A small network was trained on made-up records. Each row is its average activation on records with the value named, seen along a few directions.
Related values have similar rows: they may be neighbours, one step apart, or belong to one group.
In the rows, zero is written as 500.
Random noise pushes rows far along 2 fixed directions. That doesn't count. These rows show it; they differ only by the noise:
[461 603 518 654 319 512 581 314 426 393 440 486 483 544 466]
[452 580 519 642 312 508 586 314 424 390 434 485 482 556 464]
[513 451 530 513 535 367 334 557 364 577 590 576 430 589 612]
[453 501 524 583 361 460 525 383 403 438 465 510 464 586 502]


VISOP, 30 values:
gilof: [516 418 540 573 414 382 466 416 486 537 566 477 619 482 487]
fogu: [512 409 584 331 623 437 466 633 538 584 657 431 433 470 628]
mafu: [323 294 550 252 467 563 585 568 459 330 414 520 484 618 390]
zupen: [447 581 540 445 608 424 531 583 553 419 594 470 485 481 556]
kitis: [381 306 455 447 297 509 649 478 400 411 288 497 571 753 425]
zir: [445 645 543 556 596 575 579 452 389 427 597 397 470 440 462]
tirim: [558 467 529 476 376 504 471 486 576 588 407 515 546 439 506]
letu: [632 543 375 561 506 449 394 485 543 656 461 466 487 461 529]
sapub: [533 621 542 554 418 437 469 380 626 549 543 526 570 443 556]
kemuv: [422 511 468 534 637 568 592 509 477 383 463 484 532 524 452]
zofuf: [497 265 502 403 595 505 507 553 505 570 516 391 448 480 436]
fulir: [600 496 478 574 500 538 480 401 445 486 558 357 537 472 547]
biko: [304 338 593 314 364 412 646 500 494 412 385 513 467 597 570]
sode: [574 415 429 564 587 592 537 494 454 510 417 506 600 493 436]
patov: [453 479 448 650 471 720 758 364 605 339 394 438 559 447 339]
ruzar: [659 688 440 675 601 477 472 552 518 662 499 577 534 461 394]
zufu: [442 537 566 432 244 672 700 297 691 394 297 401 532 493 324]
pasom: [432 749 558 526 462 652 551 482 502 420 419 571 526 373 493]
nulok: [551 488 581 289 572 427 360 613 525 641 686 555 489 425 634]
kefe: [389 284 434 409 327 463 515 535 552 541 281 603 431 575 457]
kolo: [490 578 435 700 601 534 497 492 443 437 554 539 540 491 457]
bariz: [584 567 463 541 555 531 556 424 539 446 573 331 391 457 539]
mota: [461  41 427 317 504 426 506 537 457 606 454 427 498 665 463]
zope: [465 378 472 382 505 547 491 501 662 489 510 437 421 449 478]
levan: [412 243 431 400 408 477 634 437 350 388 499 457 511 695 489]
tegad: [437 538 532 480 383 580 604 451 666 384 330 547 547 418 329]
nit: [484 386 523 482 459 337 439 525 397 502 500 541 502 627 555]
nev: [367 386 574 383 230 483 648 378 467 392 398 545 509 683 465]
nebi: [442 329 432 351 490 560 570 642 625 457 424 487 409 565 434]
muki: [422 521 503 477 374 497 507 510 476 426 347 615 537 522 488]
Each value of VISOP is a pair of two hidden parts, and every pair occurs once (5 first parts, 6 second parts).
sapub and nulok share the first part; sapub and muki share the second. Which value has the first part of muki and the second part of nulok? -> pasom
zupen and nit share the first part; zupen and zope share the second. Which value has the first part of zope and the second part of nit? -> letu
ruzar and nebi share the first part; ruzar and kitis share the second. Which value has the first part of kitis and the second part of nebi? -> mafu
bariz and fulir share the first part; bariz and zofuf share the second. Which value has the first part of zofuf and the second part of fulir? -> mota
sode and patov share the first part; sode and kolo share the second. Which value has the first part of kolo and the second part of patov? -> kemuv
